A small network was trained on made-up records. Each row is its average activation on records with the value named, seen along a few directions.
Related values have similar rows: they may be neighbours, one step apart, or belong to one group.
In the rows, 500 means zero.
Strong random noise was added to every row along 3 fixed directions; ignore it. To show where, here is one row again and again, with new noise each time:
[523 528 561 490 524 555 393 495 581 549 482 536 410 514 440 460 526]
[433 567 635 463 506 783 469 634 733 394 451 445 355 465 194 638 655]
[420 717 226 663 647 578 310 771 941 625 481 630 515 439 239 266 331]
[357 603 460 555 472 561 356 576 895 511 533 501 436 454 258 319 574]
[401 589 595 486 503 774 454 657 804 399 462 448 368 452 161 592 648]


F, 18 values:
f8: [381 620 321 587 377 443 580 522 652 510 730 448 409 508 469 349 534]
f1: [653 370 451 475 533 275 606 358 159 495 566 432 631 543 753 504 335]
f2: [507 614 465 432 404 656 437 452 537 464 520 474 625 421 467 565 429]
f11: [403 489 706 509 572 539 545 535 300 408 358 480 591 522 555 642 511]
f15: [500 449 493 523 437 582 479 412 362 580 532 427 615 452 594 407 440]
f12: [488 292 844 359 275 264 656 302 463 326 524 296 331 525 513 538 915]
f14: [597 532 467 449 606 586 413 634 446 446 276 615 676 458 495 681 396]
f9: [582 557 439 589 767 401 452 650 299 556 363 649 689 441 575 442 297]
f5: [560 409 436 392 342 416 504 259 551 523 705 508 451 555 578 425 538]
f4: [537 472 469 391 538 568 611 540 575 347 536 368 588 404 503 620 491]
f10: [482 498 588 560 396 495 463 342 482 523 459 504 412 634 636 513 689]
f3: [484 504 420 634 504 331 633 559 549 495 416 562 480 513 460 554 354]
f16: [438 419 730 392 444 482 394 393 367 520 574 404 331 557 585 501 712]
f17: [491 492 340 416 459 526 618 615 627 572 611 488 420 498 445 557 541]
f6: [566 453 460 451 542 535 658 549 439 395 463 374 559 337 415 642 488]
f7: [413 451 452 575 481 442 608 560 647 353 527 667 414 513 366 515 580]
f18: [461 531 391 628 569 620 477 550 383 543 557 462 680 547 548 426 387]
f13: [366 483 660 472 411 564 507 460 469 534 408 483 403 564 479 530 575]
A value of F combines one of 3 hidden first parts with one of 6 second parts; all combinations occur once.
f4 and f5 share the first part; f4 and f1 share the second. Which value has the first part of f1 and the second part of f5? -> f8
f14 and f10 share the first part; f14 and f11 share the second. Which value has the first part of f11 and the second part of f10? -> f13
f12 and f15 share the first part; f12 and f3 share the second. Which value has the first part of f3 and the second part of f15? -> f18

B, 14 values:
b5: [537 340 717 372 257 512 675 364 385 234 765 301 361 602 487 736 705]
b1: [349 559 576 606 598 498 359 531 651 381 475 586 439 595 427 335 504]
b3: [271 683 402 694 403 573 710 716 804 330 445 302 559 300 136 509 488]
b9: [581 538 645 520 689 530 283 426 303 661 444 576 528 688 618 455 365]
b11: [547 477 410 361 402 475 563 548 659 409 699 404 361 464 472 519 559]
b4: [320 700 241 681 592 792 301 736 808 707 442 639 558 446 276 225 273]
b8: [378 593 235 552 649 424 488 780 856 713 425 666 454 528 347 403 483]
b6: [408 437 703 540 504 487 505 385 609 318 367 453 247 534 275 633 764]
b10: [680 316 423 311 510 199 538 206 303 759 583 711 418 582 873 250 487]
b13: [447 491 405 476 510 209 322 323 568 548 504 437 751 327 610 275 406]
b2: [428 456 541 391 298 357 327 351 606 379 675 469 719 391 657 462 623]
b14: [640 572 589 499 410 751 516 465 332 679 459 482 430 543 587 641 535]
b12: [514 333 471 600 289 311 636 358 319 414 634 429 546 567 708 370 565]
b7: [305 583 573 484 485 750 670 742 714 275 342 300 639 276  77 679 660]
B is arranged as a line.
A walk along B starts at b2 and steps to its neighbour b13. Put b5, b11, b8, b6 in the order it reaches them. -> b5, b11, b8, b6
List every value one step from b4, in the order listed. -> b9, b14
List every value one step from b3, in the order listed. -> b12, b7

K, 16 values:
k3: [806 580 399 462 683 725 464 637 285 600 458 685 377 601 632 804 336]
k1: [530 597 315 567 463 469 526 606 548 676 454 512 693 405 526 401 360]
k4: [619 438 567 497 471 506 671 444 238 391 559 415 453 597 602 616 438]
k5: [661 400 350 460 531 203 619 382 319 523 526 559 508 451 731 474 451]
k15: [491 540 512 496 537 623 371 464 485 490 503 435 651 412 519 495 447]
k9: [355 417 718 450 416 443 501 464 574 266 456 475 491 458 351 618 715]
k13: [500 569 481 654 568 554 424 580 427 653 347 657 466 618 490 517 407]
k14: [418 516 546 498 631 459 480 640 618 350 378 511 577 443 384 577 489]
k2: [362 427 597 379 410 377 424 367 645 591 628 446 347 522 472 275 648]
k11: [519 460 507 574 472 530 604 488 314 430 565 404 539 611 554 521 443]
k7: [495 511 435 505 478 530 722 630 700 319 556 388 429 411 305 598 605]
k16: [377 587 518 652 470 476 404 570 688 567 403 580 452 582 399 411 550]
k12: [690 542 283 500 618 538 409 520 459 667 514 740 454 592 630 435 287]
k10: [604 466 443 468 721 487 483 573 329 737 439 627 407 537 582 420 296]
k8: [441 633 411 552 626 728 353 670 634 408 499 473 649 372 349 493 381]
k6: [228 632 352 556 334 506 460 533 967 538 575 370 683 320 284 278 601]
K is arranged as a line.
A walk along K starts at k3 and steps to its neighbour k12. Put k15, k14, k2, k16, k10 in the order it reaches them. -> k2, k10, k16, k14, k15
List every value one step from k7, in the order listed. -> k4, k5
List every value one step from k1, in the order listed. -> k11, k6
